A small network was shown many inputs. Here are its activations along a few directions, one row for each input.
Each table varies a few parts of the input and shows all the possible inputs, shuffled.
Descriptions start from the smaller parts, as in this example, which fits no table here: one of 5 places around a ring, together with either a single point or one of 11 places around a ring or (one of 3 separate values, together with one of 6 places along a line).
Shared parts are said once, and a part with two or three values counts as separate values.
In the rows, zero is written as 128.

Other details of the inputs shift rows strongly along three fixed directions, in all tables alike. That doesn't count.

A family of inputs:
r1: [158 115 111 134 146  91 113 114 143 161 126]
r2: [ 59 135 128 147  90 197 144 149 113 122 140]
r3: [146 158 166 131 110 123 147 164 115  74  97]
r4: [158 161 168 121 136 140 149 165 127  94  90]
r5: [134 111 114 134 140  78 125 102 103 144 134]
r6: [156 161 181 121 126 134 149 165 122 107  93]
r7: [169 171 177 135 127 144 149 139 121 117  91]
r8: [ 82 110  72 166 167 103 167 121  60 161 112]
r9: [ 72 113  57 189 160 113 173 123  55 178 107]
r10: [155 163 167 129  94 125 156 158 112  91 102]
r11: [154 110 108 117 135  87 121 133 144 160 129]
r12: [ 74 143 131 152 129 219 138 129 125 140 125]
r13: [ 59 139 137 154 120 203 135 116 101 115 136]
r14: [108 112  74 157 151 103 148 106  90 157 125]
r15: [186 127 159  91 135 113  82 103 184 102 141]
r16: [194 127 151  93 112 110  76 120 203 104 142]
r17: [135 101 110 122 121  67 116 137 130 128 139]
r18: [140 110 116 127 157  89 126 120 122 163 123]
r19: [160 117 106 119 151  95 122 109 139 157 130]
r20: [ 58 138 145 155 114 199 135 116  98 123 140]
r21: [ 69 146 131 145 111 208 147 108  99 126 142]
r22: [ 89  96 109 104  84 168  73 106 185 115 192]
r23: [156 160 179 130 127 134 144 168 126 104  91]
r24: [146 158 176 123 103 120 153 162 107  85 104]
r25: [126 113 101 133 149  85 135 103  97 143 134]
r26: [125 101  92 120 135  77 131 138 120 125 134]
r27: [162 172 175 143 110 132 149 121 101  98 101]
r28: [160 166 176 138 143 142 141 144 124 100  86]
r29: [126 103  98 113 131  75 134 136 116 131 139]
r30: [ 91  98 111  89  83 169  83 102 178 120 199]
r31: [156 113 101 111 142  91 125 132 145 154 131]
r32: [104 115  83 172 145  97 152 114  78 168 118]
r33: [189 126 172  96 123 106  71 102 190 109 146]
r34: [ 93  96 125  81 115 178  76 109 188 136 190]
r35: [153 110 106 126 136  87 116 136 149 157 127]
r36: [ 71 139 123 136 123 217 146 150 128 134 128]
r37: [154 115  97 128 157  99 122 112 140 154 124]
r38: [144 112 110 119 163  92 128 117 126 156 126]
r39: [156 161 171 130 133 138 143 167 129  96  87]
r40: [ 92  96 107  93  86 170  77 103 186 112 196]
Each input here is: one of 2 separate values, together with one of 4 places along a line, together with one of 5 places around a ring.
Changing only the choice among 2 separate values turns r19 into r38. The same change can be made to r31. Which row results? -> r34
Changing only the choice among 2 separate values turns r4 into r36. The same change can be made to r13. Which row results? -> r9
Which other rows does r14 become when the choice among 2 separate values takes its other values? List them by row number. -> r8
Which other rows does r33 become when the place on the ring of 5 takes its other values? List them by row number. -> r15, r18, r28, r38
Start at r24 and move only the place on the line of 4, one step at a time. The first step leads to r6. Which rows follow, in order? -> r18, r5
